Each row below holds a small network's activations on one input, seen along a few directions.
Each table varies a few parts of the input and shows all the possible inputs, shuffled.
A made-up example of a description, with smaller parts first: values(2) and (point or ring(9) or (ring(5) and line(6))).
Shared parts are said once, and a part with two or three values counts as separate values.

Other details of the inputs shift rows strongly along two fixed directions, in all tables alike. That doesn't count.

Table:
x1: [  7  27  -4   3  31  -8   7  10 -10  -8  -3]
x2: [  5 -44  46 -75  16 -43 -25  18  73  -8  32]
x3: [  8  -4 -14  17  30   3  11  15  -8  -7  -8]
x4: [-33  23  -2  31 -88  56   9 -29 -29  36  14]
x5: [ -47   14   21   20 -119   88   29   -9  -13   38   24]
x6: [-35  22   7  36 -82  53  15 -33 -27  24  15]
x7: [-10  -7  34 -47 -24  -5  -7   9  40   0  25]
x8: [ 13  12  -5  14  23  -7  14  23  -9 -17  -7]
x9: [-27 -31  72 -62 -89  13 -12  11  64  15  59]
x10: [  3 -20  -4  -1  34   1   1   4   7  -2  -3]
x11: [ 15   6  -4  19  26  -5  10  19 -11 -16   1]
x12: [  0  16 -14   3  33  -1   4   4  -6  -8 -13]
x13: [ -8 -43  68 -89 -47 -25 -20  23  85  -5  45]
x14: [ 17   4 -20   3  15 -12 -12  -4 -20  -6 -24]
x15: [-31  49  -1  60 -83  78  34  -1 -51  19  16]
x16: [ 12   2 -11  19  22 -14  -9 -11 -14  -7 -13]
x17: [ 19  -5 -16  12  20 -10 -14  -8 -23  -1 -15]
x18: [ 15  20   1  14  28 -10   6  17 -13 -15   8]
x19: [-27 -27  75 -68 -94  12  -8  12  67  16  55]
x20: [ 10   2 -24   6  20 -16  -2  -8 -15   4 -18]
x21: [ 19 -48   6 -61  31 -57 -26   5  50  -8  -3]
x22: [  9  20  -3  10  34  -6   3   7 -12  -8   5]
x23: [ 13  15  -8  10  20  -7  13  23  -8 -21  -8]
x24: [-30  20   0  32 -85  56   9 -31 -29  35  16]
x25: [ 11   8 -12  14  18 -17  -7  -9 -12  -7 -21]
x26: [  4  11 -16  10  19 -18   2 -10  -8 -14 -18]
x27: [ -5 -34  23 -32 -45   1 -25 -10  22  16  13]
x28: [ 10   9 -24   7  18 -16  -4  -7 -11  -3 -18]
x29: [-30  44 -15  48 -35  62  21 -15 -46  20   2]
x30: [  5  23 -24  32  48   7   9  -1 -30  -6 -13]
x31: [  4   4 -14  18  23 -17   1 -12 -10  -9 -12]
x32: [  1  -6 -16  13  36   6   7   5  -8  -3 -11]
x33: [ 11 -51  14 -46  14 -39 -24  -4  42   4  11]
x34: [  1   2 -18   6  32   5   9   7  -6  -7 -18]
x35: [  1  -2 -15   9  34   5  10   5  -7  -3 -18]
x36: [  0  13 -11   6  35  -1   5   2  -7  -4 -12]
x37: [ 10   4 -13  18  20 -15 -10  -9 -13  -7 -15]
x38: [ 11  11 -15  10  16 -16  -8  -7 -11 -12 -22]
x39: [  9   3 -17   9  26   1  14  17  -6 -12 -15]
x40: [  9  -2 -24  10  23 -14  -5  -8 -16   4 -12]
x41: [  4   9 -13  14  21 -19   4 -12  -9 -10 -18]
x42: [ 26 -52  16 -57  28 -54 -35   5  43  -8  -7]
x43: [ 10  -6 -12  18  32   3  12  12  -9  -7  -5]
x44: [ -9 -11   8 -15 -35   0  -8 -14  14  17   6]
Description of these inputs: line(4) and (line(5) or ring(6)).
The inputs of x38 and x25 match in every part but the line(4) part. If x13 is changed in the same way as x38 into x25, which row does it become?
Answer: x19
The inputs of x28 and x44 match in every part but the line(4) part. If x39 is changed in the same way as x28 into x44, which row does it become?
Answer: x5
Change only the line(4) part in x6. List by row number the other rows that result.
Answer: x26, x31, x41
List by row number the other rows that have the line(4) part in common with x22.
Answer: x6, x10, x11, x16, x17, x18, x24, x30, x33, x43
List by row number the other rows that have the line(4) part in common with x9.
Answer: x2, x3, x4, x15, x27, x29, x31, x32, x37, x40

Table:
x45: [-18  69  10  24   2  47  24   8 -42   2 -12]
x46: [ -37    3   26  -14 -105   13    6    8   17    1   26]
x47: [ 17  33   4  19 -72  12  13  10 -47   4   8]
x48: [ -9  47  28  22 -27  52   3  18 -26  13  21]
x49: [ 25  -8 -48  32  41  14  24  37 -32   9 -19]
x50: [ 16 -50  23 -52 -15 -23 -40 -21  34  18  -1]
x51: [ 20   0 -38  59  -4  19   5 -15 -50 -20 -37]
x52: [-21   3  14 -30 -71   0   1   7  47 -16  15]
x53: [  6 -16  26 -54 -33 -50 -14  29  43  -1   6]
x54: [-18  72 -35  31  15  -6  -1 -18 -51  -2  -5]
x55: [  6 -57  41 -16  21 -22 -11  20  58   7  55]
x56: [  5 -47  29 -26 -88  19 -20 -13  24  24   0]
x57: [  9  22 -28  36  64  17  -8  12 -33  -3  18]
x58: [-36 -32  45 -43 -11   4  26 -13  64  11  21]
x59: [ 21 -15  37 -46  52 -34   0  49  43 -33 -16]
x60: [  4  24   1  29 -68  17  18   6 -44 -20  16]
x61: [-28   7  -6  41 -37  26   1 -47   3  25 -10]
x62: [ 23 -11 -18  58  38 -20  -1 -33 -47  -1 -18]
x63: [ 13   4 -46  20  55  14  12  16 -36  20  -7]
x64: [-18  32  37  54 -20  42  20   5 -14   6  36]
x65: [  0  -9 -52  27  45  21  41  16 -22 -18 -31]
x66: [-37  32  44  28 -23  39  32  -6   0   3  21]
x67: [-32 -30  28 -38 -69  11 -31 -26  23  44   3]
x68: [-11  58 -21  61  10 -20  23 -14 -41   2  -2]
x69: [ -8 -47  34  -2 -51   1 -13 -42  30  23  19]
x70: [-10  44   3  10 -46  16  -4 -26 -46   5  30]
x71: [-34  67   6  27  13  52  17  -9 -38  -9   0]
x72: [  8 -24 -32  12  98 -28  30  -3  10  -3 -15]
x73: [-20 -65  21 -30 -49  -9 -24  -4  43  -2  -4]
x74: [-22 -24  60 -42 -30  13   9  31  53 -31  18]
x75: [ 42 -11  17 -56  33 -73 -27  12  13 -16  12]
x76: [ 59 -32 -25  12  56 -46 -19   9 -31 -18 -46]
x77: [-23  57  -4   5 -52   9   3  -7 -31  25   5]
x78: [ -5  -3  34 -58 -38 -21 -28 -20  38   0  43]
x79: [ -5 -33  -7 -52  31  -2   8   4  29  21  -3]
x80: [ 12 -22 -23  31  80 -58 -13 -20  -3  -4 -32]
x81: [-32  24 -30  35  -8  25 -17 -43 -47  23 -21]
x82: [ 28  26 -28   9  97 -82   1  -2  22 -34 -19]
x83: [-11  25  23  43 -37  56  19  33 -21 -21  19]
x84: [  47  -24   15  -30   74 -100  -13    2   47  -32   13]
x85: [ 10  38 -15  37 -47  14  21   3 -38 -25   2]
x86: [ 61 -19 -26  15 103 -40  -5  62  -4 -23 -14]
x87: [-23 -14  -9  41 -18  42  31  -8 -10  35  32]
x88: [  2  -7 -51  53  18  39  33  25 -39  -6  -6]
x89: [  6  52  -5  38  67  19  -6  13 -38 -23   7]
x90: [-37 -18  10 -35 -41  18 -37 -45  42  22   4]
x91: [ 42 -21 -36  -4 115 -60 -41 -25  -9 -26 -36]
x92: [-12 -45  27 -36 -39   3 -42 -39  11  18  21]
x93: [  1   0   0  15 -48  29 -16 -31 -48  30  -6]
x94: [ 39  -9  -5 -56  49 -83 -19  33  59 -31 -23]
x95: [-27  28 -23  31 -10  55  53   7 -30 -17 -27]
x96: [-33 -47  14 -46 -28  33 -11  -6  39  34  50]
x97: [-27 -19  36 -76 -17  14  10   0  50  19   6]
x98: [ 55 -10   6 -63  69 -92 -30  15  35 -25  -1]
x99: [ -6  37 -25  22   8  38  48  16 -33   1 -42]
x100: [ 11   4 -21  56  12  35  17  38 -32 -17  11]
x101: [  2  35  26  34 -41  52  14  38 -23   2  11]
x102: [ 21 -24  42 -59 -68 -28 -13  17  49   1  25]
x103: [ -5 -35  12 -55 -10 -19 -40 -21  56  19 -14]
x104: [-27  88 -38  33 -19  28   6 -31 -38   4  -4]
x105: [-19  38 -30   2  69  19  23 -15 -22 -11 -25]
x106: [-35 -28  11  -6 -94  42 -11 -21  35   8  -4]
x107: [ 14  45  -9  58  -4 -13  23 -19 -58  -5  14]
x108: [ 47 -41 -28  22  58 -41 -15   4 -28 -41 -38]
x109: [ 37  -7 -14   0  82 -21 -15  38  -3  -3   8]
x110: [  6 -48  11 -44 -24 -19 -30  -1  60   8 -24]
x111: [  0  80 -39  21   4  -1   7 -10 -34   2 -23]
x112: [-44 -31   7 -50 -22  37   6 -22  36  31  26]
x113: [ 34 -63  -4 -41  58 -77 -37  19  39 -11 -42]
x114: [-18 -44   8 -42 -47  33  23  14  35  30   4]
The inputs of x88 and x49 match in every part but one. If x65 is changed in the same way as x88 into x49, which row does it become?
Answer: x114
The inputs of x51 and x56 match in every part but one. If x95 is changed in the same way as x51 into x56, which row does it become?
Answer: x99
What do these inputs look like to the network?
Answer: ring(5) and (ring(6) or (values(2) and line(4)))
Start at x87 and move only the ring(6) part, one step at a time. The first step leads to x72. Which rows follow, in order?
Answer: x58, x66, x64, x55
Change only the values(2) part in x80. List by row number the other rows that result.
Answer: x68
Change only the line(4) part in x60. List by row number the other rows that result.
Answer: x46, x52, x85

Table:
x115: [-13  47   2  40 -96  15   5 -32 -34  13  11]
x116: [ 11 -20 -25   7  42 -12 -10 -12  -4 -17 -41]
x117: [ -3 -19 -41   4  56 -13  12  -9   8   5 -22]
x118: [ -8 -20  30 -16  25 -12 -24 -20  16  10  41]
x119: [-33  46  10   9 -11  55   9 -18 -16  28  22]
x120: [ -9 -45  66 -47 -89  20 -15  27  50   6  39]
x121: [  3 -20 -27   6  50 -14   5 -12  -1  -5 -36]
x122: [  1 -47  51 -31 -31 -41 -40 -22  48   8  49]
x123: [ 31  -5 -44  24  61 -25 -16  -2 -31 -12 -55]
x124: [  2 -36  16 -29  36 -22  17  35  53 -11  22]
x125: [  2  93 -40  41   0  -4  23  -9 -61 -16 -40]
x126: [-35  34  13  49 -73  78  46   6 -32  14  16]
x127: [  8 -41  41 -34  -2 -12  -6  31  50 -26  14]
x128: [  4 -11 -24   2 -47  23  -8 -13 -28  33  -7]
x129: [-15  55 -11 -19  26   1   5   5  -6  -9 -14]
x130: [ 53 -11 -19  -4  53 -36  -3  46 -15 -21   0]
What do these inputs look like to the network?
Answer: ring(6) or (values(2) and line(5))
Change only the values(2) part in x124. List by row number the other rows that result.
Answer: x117
Change only the values(2) part in x116. List by row number the other rows that result.
Answer: x127
